Each row below holds a small network's activations on one input, seen along a few directions.
In each table, some parts of the input vary, and every possible input appears once, in random order.
Descriptions start from the smaller parts, as in this example, which fits no table here: one of 2 separate values, together with either a single point or one of 11 places along a line or (one of 5 places around a ring, together with one of 6 places along a line).
Shared parts are said once, and a part with two or three values counts as separate values.

Other details of the inputs vary at random and push rows far along two fixed directions, the same in every table; ignore that.
These rows show it; all are for the same input, with only those details redrawn:
[-432 27 233 -637 430 -278 257 -50 -490 45 -372]
[153 -56 17 116 146 -20 -25 116 53 -147 15]
[146 -50 13 116 152 -31 -30 108 51 -154 11]
[85 562 -388 51 -585 381 377 51 -773 -329 120]
[137 -36 8 116 140 -19 -19 115 29 -151 3]
[142 -34 12 103 138 -20 -20 109 27 -152 8]
[152 -45 14 108 142 -20 -23 113 33 -159 17]
[148 -38 12 109 139 -14 -16 112 34 -155 11]

A family of inputs:
r1: [13 -15 156 150 -7 -11 -162 41 95 -125 -38]
r2: [-105 400 -558 15 -666 468 426 24 -687 -252 198]
r3: [-60 97 127 121 -134 -65 -89 94 207 45 -14]
r4: [-48 -208 -126 115 115 136 -61 95 70 55 122]
r5: [140 -186 111 158 3 -90 85 -52 53 -139 43]
r6: [180 -55 130 116 -64 -29 2 79 112 -38 -133]
r7: [-110 56 141 127 -58 -30 -129 75 158 -63 65]
r8: [-62 -285 -34 80 -77 85 28 31 149 -77 14]
r9: [-428 -125 65 -738 320 -355 306 -182 -362 112 -320]
r10: [-35 -155 63 202 49 174 -141 -85 49 114 48]
r11: [219 -29 -65 36 67 -125 -109 65 58 -90 -41]
r12: [72 40 151 149 -78 -33 -137 61 145 -9 -111]
r13: [-482 -124 255 -674 190 -259 424 -169 -321 164 -427]
r14: [-67 395 -418 53 -829 527 376 1 -688 -17 95]
r15: [-100 34 119 144 -11 45 -116 -95 247 -54 59]
r16: [21 133 23 70 -65 -146 -152 98 242 93 19]
r17: [90 -75 -62 136 32 48 -156 -71 105 263 -2]
r18: [-364 -65 330 -588 224 -374 393 -202 -413 172 -404]
r19: [16 -108 58 199 -23 123 -102 -74 90 221 -21]
r20: [-79 -289 3 122 -10 152 -63 35 95 55 46]
r21: [18 140 -7 71 -39 -55 -128 -80 284 108 11]
r22: [134 90 30 80 -29 -115 -188 64 142 29 -93]
r23: [68 614 -170 -91 -883 459 372 45 -704 -81 255]
r24: [11 48 89 109 -16 137 -110 -166 205 111 -23]
r25: [49 -78 -137 122 105 40 -189 -85 40 180 77]
r26: [91 79 -34 58 44 70 -167 -156 221 149 -4]
r27: [62 61 -112 35 105 67 -229 -179 151 59 82]
r28: [-26 -113 -63 208 200 129 -131 -40 46 115 121]
r29: [52 -196 -93 80 107 -6 118 24 145 -140 97]
r30: [-57 106 94 118 -84 31 -50 -79 265 56 -22]
r31: [37 -212 -237 -6 -18 -36 -50 41 146 -19 43]
r32: [-34 13 95 119 52 187 -160 -170 151 4 45]
r33: [145 -165 -97 12 -53 -86 92 -15 210 10 -30]
r34: [-465 -21 479 -763 234 -165 193 -77 -417 181 -161]
r35: [127 -42 136 -20 109 50 -72 164 110 -4 289]
r36: [233 1 7 47 -31 -93 -55 71 103 -3 -119]
r37: [115 -100 145 117 0 9 -39 54 53 -153 -63]
r38: [39 51 36 150 145 -39 -169 95 94 -115 33]
r39: [33 -255 32 83 -34 24 116 -37 154 -142 33]
r40: [-154 721 -388 52 -669 341 291 54 -687 -239 254]
r41: [66 -186 -127 57 -30 57 -74 60 151 205 2]
r42: [184 7 41 -109 -5 -23 -143 106 74 53 236]
r43: [-306 -12 220 -650 274 -445 338 -194 -426 225 -403]
r44: [0 114 -53 50 3 -156 -201 91 172 2 101]
r45: [224 -88 -90 66 54 -204 20 -56 38 -67 64]
r46: [139 -44 10 111 137 -12 -32 115 37 -149 4]
r47: [-98 118 -9 122 128 20 -92 -53 208 -39 114]
r48: [-8 -232 -44 66 -134 45 55 67 197 32 -68]
r49: [-16 125 -87 52 38 -65 -173 -105 234 26 80]
r50: [20 -173 -204 42 32 30 -123 47 64 123 79]
r51: [71 -195 -143 9 -70 -29 -18 66 223 86 -47]
r52: [155 -124 -12 164 158 -108 84 9 39 -135 105]
r53: [216 5 140 -79 -52 -33 -94 124 183 161 157]
r54: [-9 43 -23 125 202 145 -149 -125 163 8 124]
r55: [-456 133 188 -680 340 -392 32 -124 -435 133 -387]
Describe the family of inputs behind these rows. -> one of 5 places around a ring, together with either a single point or one of 10 places around a ring
Changing only the place on the ring of 5 turns r55 into r12. The same change can be made to r25. Which row results? -> r19
List by row number the other rows that have the place on the ring of 5 in common with r2. -> r4, r28, r29, r35, r38, r40, r46, r47, r52, r54
Start at r7 and move only the place on the ring of 5, one step at a time. The first step leads to r3. Which rows follow, in order? -> r16, r44, r40

A family of inputs:
r56: [17 -59 131 26 86 -50 -146 -14 198 95 -54]
r57: [-84 5 77 -28 -25 -15 10 -62 54 100 -65]
r58: [77 -91 141 2 86 -95 -43 44 115 -11 -80]
r59: [3 -133 40 -21 -9 -45 54 19 70 -12 -36]
r60: [33 -55 47 41 134 -81 -31 56 80 -84 -9]
r61: [255 145 -316 284 -403 323 124 74 -194 -193 232]
r62: [-12 -94 -10 54 143 5 -107 -69 99 56 17]
r63: [-23 37 82 12 97 -22 -125 -3 136 16 50]
r64: [-19 -139 15 -48 24 -33 61 46 -16 2 -12]
r65: [-631 287 25 -780 16 4 434 -216 -877 200 -296]
r66: [204 333 -243 221 -440 267 124 72 -248 -272 239]
r67: [32 -95 83 18 20 -83 47 8 87 -7 -72]
r68: [-39 -60 5 57 148 -8 -113 -19 148 31 -3]
r69: [5 28 110 20 75 -36 -122 3 110 72 26]
r70: [270 298 -371 173 -491 180 139 65 -256 -171 169]
r71: [-53 27 45 47 95 -28 -115 -2 102 17 2]
r72: [-93 -85 65 -59 13 -14 -24 -47 116 104 -46]
r73: [76 -134 -9 107 146 -43 -53 52 146 -84 3]
r74: [-92 -117 36 -44 42 -8 -49 -7 76 108 -14]
r75: [0 -108 -7 -21 136 -40 31 -36 -46 -35 -30]
r76: [50 -13 115 -17 82 -97 -17 62 16 -29 -9]
r77: [24 24 -61 -44 24 -82 -79 -25 84 98 -12]
Describe the family of inputs behind these rows. -> one of 2 separate values, together with either a single point or one of 10 places around a ring
Changing only the choice among 2 separate values turns r68 into r73. The same change can be made to r77. Which row results? -> r70

A family of inputs:
r78: [-242 -81 260 -220 127 -109 253 -280 -101 -96 -321]
r79: [58 -326 491 14 276 -166 -525 155 625 186 45]
r80: [-334 298 -80 -820 560 -393 77 -29 -450 -231 -345]
r81: [-320 7 -47 -355 287 -37 -200 -243 -126 495 -311]
r82: [-20 -582 327 303 440 -282 -241 -145 558 -107 -90]
r83: [-528 78 329 -396 274 -66 -75 -113 -168 197 83]
r84: [212 759 -354 -248 -394 32 312 -28 -464 -483 75]
r85: [-243 51 305 -474 -8 -183 -133 -66 -43 362 -312]
r86: [-49 352 -338 19 -652 380 477 -267 -495 -302 -75]
r87: [451 -221 -81 370 182 271 -176 232 123 -166 167]
r88: [-266 571 -275 -211 -437 587 88 -80 -785 -55 218]
r89: [220 259 -534 204 -605 302 413 85 -173 -144 220]
r90: [426 301 -134 662 -761 401 137 218 -150 -384 178]
r91: [-383 32 -16 -284 145 -176 -12 -344 -74 507 -224]
r92: [77 -307 476 33 485 -87 -439 -54 759 200 108]
r93: [-20 -373 41 202 538 -90 -528 -125 747 466 -157]
r94: [-164 -306 257 70 621 -33 -535 109 608 194 177]
r95: [-96 22 367 -276 344 -81 326 -39 -249 73 -238]
r96: [593 -275 -305 545 -214 52 -91 168 259 -179 511]
r97: [497 81 -145 533 -374 323 -334 -43 535 71 284]
r98: [273 367 -253 475 -493 414 270 83 -549 -252 320]
r99: [-381 -169 63 -209 279 -30 103 -179 -257 -93 -317]
r100: [171 -365 253 318 316 -11 -590 -28 730 94 344]
r101: [224 -497 344 494 113 -209 -310 117 779 -176 -131]
r102: [526 -691 97 334 343 -220 -358 123 549 -83 300]
r103: [265 -332 10 354 403 122 -638 2 757 249 101]
r104: [401 489 -502 546 -808 542 18 -192 88 132 224]
r105: [370 185 -348 738 -396 576 10 132 -178 -389 273]
r106: [-449 -178 -29 -578 175 -364 411 -124 -497 187 -117]
r107: [-556 96 188 -644 134 -153 13 -314 -451 389 -268]
r108: [-257 68 230 -422 0 -220 -119 -138 -32 479 -393]
r109: [191 732 -469 480 -315 174 -85 51 -479 -293 186]
r110: [-106 -14 431 -252 187 -176 221 203 -255 65 -301]
r111: [-133 432 -316 -83 -500 193 32 -329 -512 276 10]
r112: [-149 606 -115 161 -799 414 93 199 -168 -155 355]
r113: [-72 751 -174 -618 -361 -188 344 123 -719 -372 -220]
r114: [566 -500 384 306 287 -143 -315 368 670 -37 3]
r115: [-556 -133 -146 -607 384 -158 346 38 -433 201 -322]
r116: [-420 215 375 -398 -28 -71 -26 79 -99 177 -15]
r117: [-580 -141 -20 -493 255 -19 226 -209 -442 -69 -447]
r118: [-218 125 149 -443 135 -129 -5 -374 -30 485 -327]
r119: [1 -197 134 -460 247 -272 296 -48 -180 113 -72]
r120: [-117 174 -3 -519 369 -468 30 -58 -163 -248 -124]
r121: [376 -434 167 561 567 38 -349 275 532 -40 113]
r122: [161 -546 419 -282 381 -439 -143 207 259 88 -148]
r123: [-400 319 -206 -432 -622 111 528 22 -729 -136 -292]
r124: [34 623 -136 112 -603 567 144 -47 -261 -107 368]
r125: [335 297 25 469 135 -223 -224 -17 337 -131 76]
r126: [-33 -227 188 -491 88 -362 186 203 -206 127 -154]
r127: [287 -225 -463 629 -177 356 -143 147 423 -277 183]
r128: [77 242 -639 249 -643 259 375 72 -405 -161 299]
r129: [-302 -220 106 -738 470 -181 189 -45 -645 88 -238]
r130: [-339 75 179 -379 -39 -194 -32 -127 5 518 -410]
r131: [45 -50 76 327 -36 71 109 -58 -130 -195 48]
r132: [-401 -277 -10 -297 185 -194 191 -146 -102 32 -252]
r133: [731 150 -347 387 -647 414 172 68 -148 -323 452]
r134: [358 66 -541 232 -338 329 125 172 -347 -181 367]
r135: [368 -7 113 54 24 170 161 56 -48 -106 49]
r136: [-338 -215 256 -340 6 -221 139 -56 -65 -65 -433]
r137: [149 -309 -131 435 -140 118 -100 -111 307 -279 95]
r138: [447 -227 27 364 75 109 -98 122 115 -134 240]
r139: [-325 -177 73 -360 181 -144 321 -166 27 59 -336]
r140: [-857 192 133 -568 319 35 70 -51 -316 192 -97]
r141: [-134 411 -434 -143 -795 182 565 215 -660 -86 -8]
r142: [501 -244 -238 484 -438 -20 -52 346 457 -119 316]
r143: [85 359 -80 354 81 -249 -168 -86 -103 -120 65]
r144: [-660 99 211 -301 203 -113 -2 -102 -34 164 102]
r145: [528 -29 20 769 -178 271 3 39 410 -303 195]
r146: [507 363 -44 757 -260 -177 -379 252 365 -256 176]
r147: [-159 -219 359 125 432 -109 -311 29 912 158 185]
r148: [220 -594 133 34 419 -359 -15 42 710 144 40]
r149: [-124 -559 -40 -162 592 -290 -23 105 273 166 -58]
Changing only one part turns r103 into r107. The same change can be made to r140. Which row results? -> r144
Describe the family of inputs behind these rows. -> one of 4 places along a line, together with either one of 2 separate values or one of 6 places along a line or one of 10 places around a ring
Which other rows does r86 become when the place on the ring of 10 takes its other values? List them by row number. -> r78, r89, r95, r119, r133, r135, r139, r145, r148
Which other rows does r94 become when the place on the line of 4 takes its other values? List them by row number. -> r83, r116, r124
Which other rows does r93 become when the place on the line of 4 takes its other values? List them by row number. -> r91, r104, r130
